A small network was shown many inputs. Here are its activations along a few directions, one row for each input.
In each table, some parts of the input vary, and every possible input appears once, in random order.
Descriptions start from the smaller parts, as in this example, which fits no table here: line(4) and (point or ring(9) or (values(3) and ring(8))).
Shared parts are said once, and a part with two or three values counts as separate values.

Other details of the inputs shift rows strongly along two fixed directions, in all tables alike. That doesn't count.

Table:
r1: [-12 -10 -12 -34 -73  26   5  61  14  -4  -4   4]
r2: [ 12  24  15  20  14 -11  -6   9  19 -11 -18   7]
r3: [-22  -5 -34 -63 -62  32 -17  58  21 -16  11  -6]
r4: [ 19   3   1  12  14 -24 -12  -7   6   4 -38 -16]
r5: [ 10 -11 -14 -37 -56  55 -19  34   0   4  13 -30]
r6: [  6   3 -19 -41 -18  14 -27   7  -1  -5   0 -35]
r7: [ -6 -68 -48  34 -52  42  36 -47 -45  43  26  20]
r8: [-15  -8 -22 -45 -56  36   2  60  15   5  11   2]
r9: [-19 -50 -46  34 -52  51  35 -45 -26  12  52  42]
r10: [-25 -29  -4  66  20   2  39 -80 -33  15  38  64]
r11: [-16 -58 -31  51 -66  46  46 -30  -4  14  25  61]
r12: [  1  33   0 -48  20 -14 -36  54  26 -32   0 -22]
r13: [ 14  19   6  14  86 -62  -4 -41  -8  -3 -11 -21]
r14: [ 17  25  34  21  31 -22  -7 -13  20 -12 -24 -16]
r15: [-15 -11 -12 -42 -60  47 -40  18 -13 -12   6 -16]
r16: [ -3  32  36  31  65 -58  26  -9  40  -6 -24  23]
r17: [  1 -29   7  81   9   0  60 -64 -24  23  31  54]
r18: [  6  21  21   3  54 -27   8  19  15   1   6   4]
r19: [ -2  29  31  10  80 -50 -10 -47 -13  -2 -16  -7]
r20: [ -7 -35  -8  62  21   7  48 -96 -19  15  49  27]
r21: [-14  41  29 -17  66 -44 -27  22  12 -23 -10   3]
r22: [ 22  20  31   8  34 -32   1 -10  -3   5 -24 -24]
r23: [-13 -24 -36 -48 -55  31 -43  19 -28  -2 -12 -18]
r24: [-34  -6   3   8  18 -15  24 -21   1   1  11  40]
r25: [ 15  36  10 -31  14   1 -28  54  12  -8  -6 -23]
r26: [ 23  24  30 -14   3  -3 -18  27  10 -11 -15 -35]
r27: [ 19  22  23  13  33 -28  -5 -18  13  -1 -37 -19]
r28: [ -2 -13 -10 -26 -67  34  -7  62   4  -9   1   2]
r29: [ 12  15  12  -6  29 -12  -3  -4  -6  15 -10 -28]
r30: [ 24  12   6 -18   7 -22 -22  28  -6  -1 -35 -38]
Description of these inputs: line(5) and line(6).
Change only the line(6) part in r6. List by row number the other rows that result.
> r3, r9, r12, r13, r20
Change only the line(5) part in r9. List by row number the other rows that result.
> r2, r10, r17, r25
Start at r4 and move only the line(6) part, one step at a time. The first step leads to r27. Which rows follow, in order?
> r14, r2, r11, r16

Table:
r31: [  4 -38 -19  28  -9  13  38 -44 -19  27  18   7]
r32: [-31 -59 -57  10 -87  54  29  -8 -23  13  33  51]
r33: [  7  14  16  22  15 -17   5   7  29 -11 -16  10]
r34: [ 16  23  -2 -17  39 -20 -20   0   2  -5  -7 -26]
r35: [ -1  -8 -17 -33 -38  25   4  46  16   1   7  -6]
r36: [ 26  26  19   5  27 -26 -25   6  20 -12 -37 -30]
r37: [-14 -22 -15  31  -2  22  34 -23 -17  15  46  37]
r38: [-27 -67 -46  12 -91  51  41  -1 -19  21  26  43]
r39: [ -4   8  14  55  74 -41  43 -51  -4   6  33  37]
r40: [ -6  26  17 -29  43 -31 -44  -1  -7 -14 -26 -19]
r41: [ -1   4   4 -22 -45  39  -2  42   9   1  11  -4]
r42: [  2  23   7 -23  41 -17 -28 -14   2 -15  -3 -26]
r43: [  8  33  30  -6  22 -20   3  22  21  -9  -3  -8]
r44: [-31 -66 -57   1 -84  63   7 -45 -30  13  31  21]
r45: [ 12  11   5 -11  31 -31  -8   5   8   4 -24 -30]
r46: [ 25   3   1 -17 -40  37 -31  34  -3  -4  -6 -34]
r47: [ 30  46  14 -78   9 -17 -59  83  17 -19 -31 -78]
r48: [ 14  31  25 -11  26 -34 -19   7   7  -7 -40 -29]
r49: [ 23  19  18   8  17 -24 -20   4   6 -12 -38 -21]
r50: [-29 -69 -41  11 -89  53  37   1 -23  28  23  49]
r51: [  4 -25   2  38 -16  27  31 -46 -26  27  21   7]
r52: [ -3 -22 -12 -14 -62  31 -11   7 -17  14 -20  -5]
r53: [  8  23  20 -10  34 -27   7  29  17  -5   4 -10]
r54: [  8  31  28 -16  44 -23  -2  42  16  -3   3 -16]
r55: [  9  10  14 -12  31 -32 -13  10  -7   9 -31 -20]
r56: [-27 -25 -15  19  -4  19  28 -43  -4   0  40  40]
r57: [-15 -29 -12  22  -1  27  12 -57 -35  12  40  13]
r58: [-26   3 -15 -48 -34  15 -31  39   7 -25  -2   3]
r59: [ -1  -5 -25 -40 -33  15 -39  31 -18   1 -18 -15]
r60: [  5   0  22  62  57 -41  39 -77  -3  20  -9  12]
r61: [ -1  -8  -4 -12 -57  27 -16  46  10  -7 -19  14]
r62: [ 10  40  30 -13  33 -24   0  25  33 -11 -15 -12]
r63: [ 22  42  25 -39 -10  12 -42  83  31 -26 -16 -33]
r64: [ -5   7   9  52  76 -37  46 -54   4   8  25  38]
r65: [-30   1  23  47  73 -44  27 -62  -9   2  12  52]
r66: [ -9  -3 -10 -24 -54  25  -2  36  22  -3 -10   0]
r67: [ -8   5  -2 -30 -49  15  -9  46  15  -9 -19  -1]
r68: [ -4  28  11 -29  41 -34 -39  -1  -2 -22 -23 -25]
r69: [ -4  26  30  -5  20 -27  -2  22  16  -2 -28   8]
r70: [-20   0  -9 -39 -31  39 -23  33   0 -14  29   0]
r71: [  7  -5 -24 -30 -30  35 -28  23 -19   4  15 -24]
r72: [ -4 -60 -40  14 -95  71  30 -35 -24  27  23  13]
r73: [ -5   1  18  46  75 -36  22 -86 -23   3  27  12]
r74: [  3 -25  -4  49 -20  23  41 -28   8   7  19  37]
r75: [  3   3  30  77  55 -43  45 -50   8   0  -6  43]
r76: [ 24  47   0 -73  10 -10 -67  68   9 -24 -20 -64]
r77: [ -9  -4  16  57  68 -49  55 -48  11  16   8  34]
r78: [-27   3  15  47  73 -43  33 -67   7  -3  19  42]
r79: [  4 -24   1  51 -22  20  40 -25   0   5  26  35]
r80: [  8  21  -5 -12  37 -30 -23  -1   4  -4 -17 -22]
r81: [-14 -73 -52  11 -92  53  29 -22 -37  28  15  18]
r82: [ 26   0  -8 -21 -43  31 -27  27   9  -9 -18 -32]
r83: [  9  27   2 -19  39 -37 -30  10  -3 -12 -26 -25]
r84: [-10   5 -27 -40 -31  14 -22  48  18 -12  -2  -2]
r85: [-17   7 -11 -48 -32  26 -28  38   8 -24  21  -6]
r86: [ 21  26  25  -6  22 -18  -9  -1   2  -2 -13 -33]
r87: [ -8  24   8 -13  35 -31 -15  25   6  -7 -14  13]
r88: [ 24  -7  -8 -13 -53  35 -23  23  -3  -7  -5 -28]
r89: [ 14  -4  29  75  57 -39  27 -69 -15  15 -20  24]
r90: [ 15   6  13   2  32 -11   3  -2 -12  14   5 -24]
Describe the family of inputs behind these rows.
> values(2) and line(5) and line(6)
Changing only the line(6) part turns r75 into r74. The same change can be made to r32. Which row results?
> r64
Change only the line(6) part in r88. List by row number the other rows that result.
> r36, r46, r49, r82, r89
Start at r68 and move only the line(5) part, one step at a time. The first step leads to r83. Which rows follow, in order?
> r81, r48, r49

Table:
r91: [ 11 -11 -12  13  40 -34   3 -30 -19   8  -1 -14]
r92: [ -8  -7  -1  31  36 -22  10 -76  -2   4 -13   5]
r93: [ 18  18  16  26  44   0  -2 -30 -20   9  17 -10]
r94: [-15 -16 -31 -16 -60  28 -14  21  11 -26   2  25]
r95: [  3  -4 -13   0  40 -28  16 -36  -7  20 -12 -16]
r96: [-36 -60 -51  34 -45  23  73 -43 -12  34  36  56]
r97: [  3  27  30  42  80 -49 -14 -56 -13  -2 -23   4]
r98: [ -1  -7 -10  10  -8  19  18   2  11 -13  42  17]
r99: [ 12   2 -14 -29 -11  24 -12  -3   9   0  14 -40]
r100: [ -8  -5 -24 -23 -16  -8   1  39   8  -7   5   5]
r101: [-10  29  15 -27   5  -5 -44  49  22 -24 -26  10]
r102: [ 15  15  -2 -42  16 -12 -44  38 -15   8 -27 -34]
r103: [ 35 -11   4   6 -69  49  13  34  16   8   1 -16]
r104: [  1  25  22 -38  -5  -6 -50  16 -11 -18 -36 -30]
r105: [-16  -6  19   6 -12  23  20   8  -1   0  39  19]
r106: [  0  36   6 -43  10  -2 -13  47  43 -20  12 -23]
r107: [  8 -10  -3 -26 -53  49 -16  11 -27   5  24 -24]
r108: [ 39  17  18  -9 -14 -17  -4  64  24   9 -53 -36]
r109: [ -2 -25 -35 -16 -57  30 -35  -7 -13 -18  -8 -15]
r110: [  3  13  12 -46   8 -18 -34  36 -19   4 -25 -44]
r111: [-18  10   4  10  27 -25  16 -27  29 -12 -10  31]
r112: [-30 -36  -7  18 -25   4  43  -8 -24  25  24  45]
r113: [ 19   1 -14 -17 -10  24 -21   4  -5 -14  19 -38]
r114: [  5  39  41  38  91 -35  22 -17  13  -2  23  25]
r115: [ 26  -2  15  13 -47  12  -4  22  25  -3 -46  -6]
r116: [ -7  25  26  33  90 -61  23  -9   1  13  -4  31]
r117: [-48 -57 -11  50 -56  37  48 -50 -25  11  28  72]
Changing only one part turns r107 into r104. The same change can be made to r99. Which row results?
> r92
Describe the family of inputs behind these rows.
> values(3) and (point or (values(2) and line(4)))
Change only the values(3) part in r113. List by row number the other rows that result.
> r91, r109
Change only the values(2) part in r92. List by row number the other rows that result.
> r111
Change only the values(2) part in r114. List by row number the other rows that result.
> r93
